A small network was shown many inputs. Here are its activations along a few directions, one row for each input.
In each table, some parts of the input vary, and every possible input appears once, in random order.
Descriptions start from the smaller parts, as in this example, which fits no table here: line(4) and (point or (values(2) and ring(5)) or ring(11)).
Shared parts are said once, and a part with two or three values counts as separate values.

Other details of the inputs vary at random and push rows far along two fixed directions, the same in every table; ignore that.

Rows:
R1: [-13 -27 -46  23  -6  64 -36  -7 -18 -19  50]
R2: [  2  30  11  10  -9 -79  34  -9  20  55   0]
R3: [ -15   -6  -32    3   -1 -105   -2  -61  -76   26    0]
R4: [-29 -15   5  31 -24  12  15  -3 -26 -45   1]
R5: [ 92   4  61 -41   1 -35  29  27  16  -3 -54]
R6: [  0 -22   8 -15 -16  20 -48 -69 -25 -62  19]
R7: [ 16 -53 -15 -25 -11  86   2   0  16 -24  40]
R8: [ 53 -41  31   2   1 -26  80  46  68  39 -18]
R9: [ 25   7  42   1  -8   9  41  62  -8 -24 -50]
R10: [ -2 -13  14 -58 -15 110 -36 -21  42 -59  14]
R11: [ 39 -19  14   3 -44  34  57  36  -6 -40  11]
R12: [-67  34 -21 -10   2  10 -68 -48 -20 -15  21]
R13: [ 39 -22   9  35  -2   7  28  38  48  12   6]
R14: [ 19  23  12  -4  -5 107 -57   9  38 -69  44]
R15: [-66 -13 -42  21  46 -74   7 -11 -21  48 -30]
R16: [ 55 -19  38 -21  26 -13  60  72  48  45 -53]
R17: [-100    6  -37   36    5  -15  -33  -24  -74  -45  -17]
R18: [  0  26 -33  31  -2 -22  -3  -4 -19  28  42]
R19: [-26   1 -38  -6   3 -90  48 -31 -25  82  -7]
R20: [-27  15 -25  46  48 -76   4  36 -28  70 -47]
R21: [-38   2   2 -46  11  65 -51 -28 -13 -14 -11]
R22: [ 46 -16  38 -29 -21   6  56   6  66  18  -6]
R23: [ 48  16  27  21 -15  28   7  23  51 -10  34]
R24: [-25 -15 -23  21  13  62 -52   9  10 -38  16]
R25: [-13  48  -3  22  29 -15 -33  19 -18  24  -8]
R26: [ 71  18  23 -31 -37   1  48  19  44  24  29]
R27: [-45  54  -8  -5  24 -55 -27 -17 -35  49 -23]
R28: [-39  -4 -15 -16   8 -14 -70 -69 -52 -52  -4]
Each input here is: line(4) and (values(2) or ring(5)).
Q: The inputs of R25 and R23 match in every part but the line(4) part. If R9 is changed in the same way as R25 into R23, which row does it become?
A: R4
Q: A walk changes only the line(4) part. It starts at R7 and steps to R8. List the rest of the walk in order.
A: R15, R16
Q: Change only the values(2) part in R17. List by row number the other rows that result.
A: R28

Rows:
R29: [ 12 -11  -8   8 -11 -59  61  12 -10  12  -2]
R30: [-50  13 -29  -1  20  20 -85 -39 -27 -27  22]
R31: [ 42 -10   8  -9  14 -47  30  33  19  28 -25]
R32: [ 61 -17  46 -14 -19   1  43  18  56  14 -18]
R33: [ -1  23  23  20   9 -58  15  26  -5  29 -24]
R34: [ 35  41  24   9   5 -32  34  37   9  30 -31]
R35: [ 16 -21  18  12   5 -29  18  17  -2  10 -19]
R36: [-46  20  -2  11 -11  55 -59 -19 -31 -39   7]
R37: [-31 -20   4  -3  -1  53 -45  -7 -34 -41   8]
R38: [-64  13 -18 -14  10  61 -63 -47 -43 -24   4]
R39: [-49 -12  -8 -14 -21  48 -35 -52 -22 -25  42]
R40: [-74 -15 -65  49  11  56 -46 -16 -17   0  51]
R41: [ -44    2  -24   28   30 -109   30    9  -52   36  -45]
R42: [-24  13 -26  54  23 -18  37  62  15  57 -19]
R43: [-81  23 -30  15  47 -89 -18 -37 -65  61 -27]
R44: [-59  10 -21  15 -17  23 -53 -50 -43 -27  49]
R45: [ 62   7  31 -12 -33  11  52  31  47 -29  19]
R46: [ 92   0  56   1 -26   0  45  44  66   2 -11]
R47: [-16 -22 -22   1   4  56 -57 -42 -37 -36  22]
R48: [ 75 -17  67 -24 -10   6  53  43  72   8 -23]
R49: [ 84  -1  49 -36 -22  11  73  30  60  18  10]
R50: [ -8  -2   9 -45   5  61 -40  -5  15 -26   6]
R51: [-26 -11 -16  19 -11 -45  18 -16 -41  22  13]
R52: [-27 -11 -13 -14   6  58 -59 -57 -17 -25  20]
R53: [  4  -6  -4  15  29 -57  13   4 -25  32 -21]
R54: [ 93 -31  48  -7 -27  18  51  44  52  -6 -14]
R55: [ -55   30  -43   46   33 -100  -28  -47  -61   55  -11]
R56: [-26  11  -6   6  19  34 -68 -32 -25 -31  22]
R57: [ -1 -20 -25 -23 -18  60 -41 -27 -12 -35  34]
R58: [-44   9  -7   0   5  47 -59 -17 -26 -64  13]
R59: [ 37 -31   0  19  -7 119  -6  46  70 -30  37]
R60: [ 16  13   5   8  10 -36  36  28 -20  33 -38]
R61: [ 20  11   4  -4 -14  45 -26 -20   2 -24  33]
R62: [  1  42  -4   3   7 -44   7  23   0  31 -29]
R63: [  0 -10  -2   0   2 -38  24 -15  12   9 -22]
R64: [-61   0 -38 -29  -6  36 -55 -62 -27 -16  45]
R65: [-29 -15 -21  23  24 -68  11  -5 -34   6 -26]
R66: [ 44  -3  11 -35 -16  -3  30   3  45  23   1]
R67: [ 37  12   9  13 -15 -53  51  16  23  10  -8]
R68: [  7   0   7   2  22 -30  13  20 -25  21 -21]
R69: [ -8   4   6  -1  30 -49   8 -13  -4  39 -21]
R70: [-30  11  -9 -35  -2  60 -43 -18  -2 -22  -3]
R71: [-10  16 -17 -18 -18  41 -41 -24  -3 -29  50]
R72: [ 53 -21  21 -30 -28  89   5   6  15 -47  45]
R73: [ -9 -32 -18   1  -8  43 -29 -25 -18 -56   9]
R74: [-49   0 -31  15  -1  34 -69 -52 -31 -57  22]
R75: [ -6 -10  -1  -7 -12  53  -6  11 -15 -54 -14]
R76: [ 52 -15  42 -23   0  -6  50  31  58 -10 -26]
R77: [ -96   15  -24   28   35 -109   -9  -33  -64   66  -35]
R78: [ 14  11  26 -22   0 101 -58   2   5 -63  28]
R79: [ 81 -28  41 -11 -38  24  54  35  42  -7   3]
R80: [ -5   1 -11 -21  -5  51 -28   8 -13 -26  -6]
R81: [-24   2   6  -8  15 -37  18   4  -4   6 -30]
R82: [  2  29  -6  15   1 -54  19  -9 -17  33  18]
R83: [ 76 -16  40 -31 -31  14  70  26  69 -11  -7]
R84: [  0 -17 -19  12  -9 -41  32  -7 -19   2  -7]
R85: [ 26 -30  -7 -31 -16  96 -51 -14  13 -58  27]
R86: [ 13  10  24  21   7 -47  10  15  10  18 -15]
R87: [ -37   21  -19   39   31 -119   14   -6  -28   34  -32]
R88: [ -7  -8 -18  53  34 -27  30  55  33  51  -5]
R89: [ 41  18   2   3   3 -56  17  15  29  36 -14]
R90: [-17  -9 -12 -23  10  42 -45   0 -21 -29   5]
R91: [12 -6  2 32 20 28 30 77 46 25  1]
R92: [-79 -10 -63  44   9  55 -39 -12 -20  -2  63]
R93: [  9   3   5 -19  21 -52  15   5  24  40 -25]
R94: [ 38  10  35 -22 -30 105 -11  29  37 -84   4]
R95: [-19  -1 -35  -2  -1 -48   9 -14 -31  28  15]
R96: [ -8  13  21  -1  -4 -27  31  13   4  32 -39]
R97: [ 92 -18  33 -19 -23  28  51  32  37  -2   6]
R98: [ 89  -9  38 -41 -13   4  47  33  81  19 -18]
R99: [-14 -12   8  -5 -19  77 -32   1 -22 -48  -1]
R100: [-47   1  -7 -19  -6  65 -34 -25 -15 -53  -7]
R101: [ -65   36  -60   33   19 -121  -18  -45  -55   68   -3]
R102: [ 19  -4  12 -15 -16 -36  64   5  26  12  -1]
R103: [ -41    5  -17   23    3 -104   30  -33  -28   73  -19]
R104: [ 87   2  52  -5 -39  13  49  38  61  -2   7]
R105: [-26  20  -9 -15  11  36 -64  -8 -12 -29  14]
R106: [-30  13 -24  13  17 -89  21 -38 -31  70 -12]
Q: What do these inputs look like to the network?
A: line(6) and (point or (values(3) and line(4)))
Q: The inputs of R83 and R100 match in every part but the line(6) part. If R106 is changed in the same way as R83 into R100, which row does it become?
A: R38
Q: The inputs of R96 and R39 match in every part but the line(6) part. If R99 is changed in the same way as R96 into R39, which row does it become?
A: R51
Q: A walk changes only the line(4) part. It starts at R29 and steps to R51. List the rest of the walk in order.
A: R72, R95
Q: Change only the line(6) part in R72. List by row number the other rows that result.
A: R47, R53, R60, R68, R97
Q: Change only the values(3) part in R78. List by row number the other rows that result.
A: R43, R68
